Each row below holds a small network's activations on one input, seen along a few directions.
Each table varies a few parts of the input and shows all the possible inputs, shuffled.
Descriptions start from the smaller parts, as in this example, which fits no table here: one of 6 places along a line, together with either a single point or one of 9 places along a line or (one of 2 separate values, together with one of 5 places around a ring).
Shared parts are said once, and a part with two or three values counts as separate values.
In the rows, 128 means zero.

Other details of the inputs shift rows strongly along two fixed directions, in all tables alike. That doesn't count.

Table:
row 1: [ 88 199 157 172 123  87 141 115 164 150  68]
row 2: [109  90 182  81  86  95 116 122 120 152 146]
row 3: [130 110 142 133 148 127 122 121 145 102 122]
row 4: [ 85 141 171  90 106  96 104 119 171 168 136]
row 5: [107 145 178 108  92  99 128 109 135 163 121]
row 6: [183  52  87  75 136 183 186 148  86  91 179]
row 7: [161  65  89  52 170 190 159 165  79 121 180]
row 8: [168 114  44 141 139 184 128 169  40 101 165]
row 9: [106 195 130 174  95  94  57 110 161 124 114]
row 10: [ 84 184 133 169 143  79 149 119 174 170  93]
row 11: [134  73 192  78  64 107 101  91 152 109 158]
row 12: [ 89 163 188 114  99  94  98 106 164 172 102]
row 13: [101 198 127 204 105  90  60 111 157 136 116]
row 14: [101 124 164  85  93 105 136 123 146 143 149]
row 15: [106 106 182  86  88  95 120 126 130 137 136]
row 16: [144 161  64 174 230 162 171 156 110 134  71]
row 17: [187  73  93  94 171 200 168 149  66 105 153]
row 18: [ 90 188 148 195 158  83 114  90 219 146  91]
row 19: [159  91 144  95 100 147 139 103 116 123 148]
row 20: [107 158  94 175 194 116 155 164 132 134  57]
row 21: [139  60 173  81  81 115 109  92 132 122 163]
row 22: [145 140  64 190 188 131 185 127 145 125  99]
row 23: [152 115 108 115  91 154  89 157  81  95 178]
row 24: [127  76 148  62 124 136 122 150  96 147 147]
row 25: [150  91 121 132 171 143 137 133 113 112 129]
row 26: [130 183  81 180 135 119  86 126 125 130 115]
row 27: [189 116  44 130 144 176 122 175  51 111 162]
row 28: [144  99  87  79 169 174 177 181  87 126 145]
row 29: [123 142 187 135  79 103 111  80 181 123 115]
row 30: [167 166  30 190 177 158 135 182  80 102 110]
row 31: [124 177 100 178 198 146 151 147 140 127  65]
row 32: [134  78 156  72  72 133 150 110 129 123 182]
row 33: [145 165  28 183 173 163 140 162  70  94 111]
row 34: [125 129 191 111 101 123 101  99 161 117 136]
row 35: [ 95 204 124 192  99  90  64  97 158 139 113]
row 36: [122  80 179  62 112 140  94 131 127 118 159]
row 37: [128  73 175  67  58 118 132  97 140 145 188]
row 38: [100 121 178 146  84  86 121  94 169 132 111]
row 39: [119 115 170  83  27 127  48 114 109 104 198]
row 40: [154 114 114 131 126 152 182 130  99 119 116]
row 41: [ 75 210 170 175 129  82 112 113 191 160  55]
row 42: [115  76 199  50  96 119  73 114 139 139 167]
row 43: [185  58  97  77 122 186 193 142  49 123 160]
row 44: [119 140  95 206 169 105 173 121 135 140  74]
row 45: [114 170  80 174 212 136 161 154 157 125  90]
row 46: [130 161  82 192 209 137 168 142 159 107  98]
Description of these inputs: one of 2 separate values, together with either one of 5 places around a ring or (one of 3 separate values, together with one of 6 places around a ring).
Q: The inputs of row 8 and row 39 match in every part but the choice among 2 separate values. If row 42 is changed in the same way as row 8 into row 39, which row does it become?
A: row 36
Q: The inputs of row 22 and row 6 match in every part but the choice among 2 separate values. If row 24 is changed in the same way as row 22 into row 6, which row does it become?
A: row 20
Q: Which other rows does row 23 become when the choice among 2 separate values takes its other values? List them by row number.
A: row 13

Table:
row 47: [126 131 132 134 123 120 134 122 137 130 124]
row 48: [142 124 101 140 147 144 153 140 107 120 120]
row 49: [127 139 131 137 118 123 119 118 134 130 127]
row 50: [141 126  99 138 147 144 154 140 111 120 125]
row 51: [123 139 122 133 127 126 114 135 128 128 131]
row 52: [124 130 135 136 122 118 129 120 138 130 121]
row 53: [116 129 143 131 127 114 124 120 141 135 120]
row 54: [123 135 136 135 124 121 120 122 139 124 126]
row 55: [136  66 177  38  73 138 109 118 114 129 192]
row 56: [138 126 109 129 154 143 157 143 113 129 116]
row 57: [120 136 140 126 129 121 133 124 142 136 120]
row 58: [120 126 137 131 128 118 131 124 135 135 120]
row 59: [121 135 137 134 122 122 121 122 142 126 128]
row 60: [138 131  95 139 145 142 136 148 100 123 124]
row 61: [ 96 156 170 130  86  94  82 104 167 142 133]
row 62: [121 133 140 126 132 123 127 125 137 132 117]
row 63: [147  64 164  49  75 145 113 123 102 119 186]
row 64: [124 135 130 135 125 124 128 123 137 126 128]
row 65: [129 136 129 138 121 125 118 121 130 128 124]
row 66: [121 129 133 129 131 119 136 125 138 137 124]
row 67: [122 142 123 134 120 123 120 129 125 132 128]
row 68: [124 131 132 126 141 129 131 131 133 129 119]
row 69: [122 130 139 135 123 117 121 119 141 127 123]
row 70: [125 132 132 137 125 123 125 123 132 123 123]
row 71: [117 130 139 129 131 117 125 122 145 136 124]
row 72: [141 121 100 136 149 141 155 139 116 122 125]
row 73: [142 119  98 137 157 144 148 142 113 117 124]
row 74: [104 145 169 123 109 103 109 108 166 142 122]
row 75: [138 120 104 133 153 138 159 141 111 130 120]
row 76: [144 128 100 142 149 143 134 139 108 118 123]
row 77: [127 131 129 138 125 125 129 125 129 125 122]
row 78: [129 137 130 137 127 126 111 124 134 125 129]
row 79: [137 124 106 128 161 146 151 145 115 125 119]
row 80: [127 135 130 136 122 124 134 122 132 128 124]
row 81: [121 127 138 130 127 118 133 123 135 137 120]
row 82: [137 132  97 137 148 142 130 150 106 120 128]
row 83: [128 135 117 134 129 128 118 137 117 125 127]
row 84: [124 141 119 133 124 126 122 132 125 130 131]
row 85: [114 144 158 136 100 106  95 106 152 134 126]
row 86: [126 140 130 137 123 125 115 120 138 128 130]
row 87: [120 133 138 133 122 117 124 118 147 130 127]
row 88: [123 139 123 135 121 123 118 131 122 131 125]
row 89: [161  51 131  44 113 169 138 146  75 115 187]
row 90: [144 129  95 140 147 147 143 139 109 121 128]
row 91: [129 136 126 137 129 129 115 125 134 126 130]
row 92: [139 123 107 129 156 145 156 144 110 127 114]
row 93: [121 131 136 133 126 120 122 121 145 128 127]
row 94: [122 132 138 128 132 125 131 127 135 133 115]
Q: The inputs of row 90 and row 57 match in every part but one. If row 86 is changed in the same way as row 90 into row 57, which row does it become?
A: row 74
Q: The inputs of row 52 and row 81 match in every part but one. If row 72 is changed in the same way as row 52 into row 81, which row does it become?
A: row 66
Q: What is each input in this table made of?
A: one of 6 places along a line, together with one of 8 places around a ring
Q: A walk changes only the place on the line of 6. It starts at row 68 and steps to row 89. List the rest of the walk in order.
A: row 73, row 54, row 78, row 82
Q: Which other rows does row 88 become when the place on the ring of 8 takes its other values? List them by row number.
A: row 51, row 60, row 61, row 67, row 82, row 83, row 84
Q: A walk changes only the place on the ring of 8. It starts at row 50 and steps to row 80. List the rest of the walk in order.
A: row 48, row 77, row 70, row 54, row 59, row 64

Table:
row 95: [166 104 100  96  91 151  94 146  60 127 163]
row 96: [153  61 117  91 124 143 153 131  97 111 152]
row 97: [135 107 153 104 104 133 134 111 145 125 140]
row 98: [135 172  34 205 170 140 132 162 104 113 129]
row 99: [140 124  68 174 184 137 189 141  96 123  98]
row 100: [ 77 178 197 148 103  72  80  78 198 162 110]
row 101: [145  70 143  63  89 145 153 117  89 114 173]
row 102: [ 68 243 146 230 164  62 121 113 209 157  38]
row 103: [172  49 114  44 136 178 136 146  81 112 183]
row 104: [107 121 201  95  87  92  77  96 179 143 150]
row 105: [171  37 137  44 103 172 140 131  87 114 188]
row 106: [157  55 126  46 131 166 129 152  78 113 179]
row 107: [147 170  68 182 208 152 186 161 115 129  75]
row 108: [ 89 188 159 195 118  87 124  87 208 154  79]
row 109: [116 199  62 232 212 121 174 132 163 136  47]
row 110: [103 132 207 100  58 101 104  77 170 148 148]
row 111: [161  86 120  82 134 157 152 146 103 109 158]
row 112: [123 103 138 100 125 130 122 151 114 127 136]
row 113: [142  97 128  91 132 147 138 125  98 128 155]
row 114: [ 92 140 198  93  69  99  94 116 158 145 132]
row 115: [ 71 180 196 168  96  60  73  68 226 162  99]
row 116: [142  89 118  78 127 156 147 167  90 115 147]
row 117: [152 122  78 112 101 158 114 153  85 101 196]
row 118: [149 167  73 192 158 158 111 142 104  82 108]
row 119: [152 175  62 173 138 135 120 146  88 127 100]
row 120: [148 108  78 107 169 167 167 165  88 118 136]
row 121: [127 126 161  72  16 107  56 112 123 140 204]
row 122: [144  95  69 121 175 173 167 175  70 124 124]
row 123: [138  98 116  90 149 152 142 149  79 128 156]
row 124: [ 41 236 190 225 121  37  80  92 232 174  39]
row 125: [138  89 155  58  96 148 115 118 127 131 172]
row 126: [148  98 130 124 137 140 147 132 123 126 136]
row 127: [ 97 145 195 102  76  96  97  83 171 144 143]
row 128: [169 103 105 116 114 163  89 141  59 101 144]
row 129: [139 177  59 220 227 135 183 153 124 135  55]
row 130: [160  51 146  49  96 167 144 125  78 125 190]
row 131: [ 86 153 192 115  91  83  82 100 190 142 122]
row 132: [133 176  77 228 206 129 184 142 138 141  54]
row 133: [128 111 154 117 101 107 142 116 142 116 132]
row 134: [131  93 146 121 114 109 139 120 133 120 135]
row 135: [142  83 118  83 140 156 133 149  91 128 161]
row 136: [146 135  61 165 206 157 167 152 113 132  99]
row 137: [156  75 112  47 132 178 155 159  57 114 181]
row 138: [157  93 128  86 141 160 141 145  92 130 152]
row 139: [120 164 107 170 166 115 144 119 166 126  86]
row 140: [107 118 143 103 119 126 119 132 112 138 134]
row 141: [143 122 106 110  79 126  88 139  92 138 181]
row 142: [167  46 130  65 107 157 159 142  68 115 172]
row 143: [ 79 215 104 223 177  86 137 134 188 142  35]
row 144: [ 92 151 183 158  95  87 101  81 199 158 111]
row 145: [113 154  85 177 186 124 148 152 131 131  73]
row 146: [123 203  68 228 223 117 171 147 166 130  45]
row 147: [169 136  75 147 141 169 114 147  63  95 117]
row 148: [157  63 145  63  91 152 158 133  82 111 169]
row 149: [117 193  66 217 220 118 173 165 145 126  53]
row 150: [156 130  79 142 123 169 110 150  94  82 172]
row 151: [ 83 181 190 137  98  85  93  83 192 154 113]
row 152: [107 138 209  95  67  96  93  91 172 145 142]
row 153: [ 93 131 247  95  32  75  76  72 205 145 151]
row 154: [104 131 232  96  43  91  91  78 183 149 146]
row 155: [124 150 136 164 107 125  60 111 134  98 133]
row 156: [ 87 113 240  82  23  66  75  62 196 134 154]
row 157: [156  99  66 141 167 158 196 148  87 110 118]
row 158: [135 117 127 124  88 144  70 127 116  96 187]
row 159: [ 90 143 216 107  81  83  76 101 169 153 137]
row 160: [152 125  58 162 208 153 172 148 111 117  97]
row 161: [ 64 169 198 131  69  75  78  95 200 157 109]
row 162: [154  92  69 147 172 154 188 148  88 116 118]
row 163: [152  76 143  48 108 158 124 130 115 118 173]
row 164: [103 189  65 202 199 128 173 157 126 135  56]
row 165: [167  94  76 125 187 163 171 161  90 112 130]
row 166: [108 161 121 174 174 103 130 142 153 136  91]
Q: The inputs of row 107 and row 138 match in every part but one. If row 117 is changed in the same way as row 107 into row 138, which row does it become?
A: row 98
Q: The inputs of row 114 and row 124 match in every part but one. If row 150 is changed in the same way as row 114 into row 124, which row does it become?
A: row 158
Q: What is each input in this table made of?
A: one of 2 separate values, together with either one of 6 places around a ring or (one of 5 places around a ring, together with one of 6 places along a line)
Q: Which other rows does row 122 become when the choice among 2 separate values takes its other values? List them by row number.
A: row 161
Q: Which other rows does row 160 become when the place on the ring of 5 takes its other values? List them by row number.
A: row 113, row 115, row 129, row 165
Q: A walk changes only the place on the line of 6. It starts at row 134 and steps to row 126. List the rest of the walk in order.
A: row 165, row 104, row 166, row 112
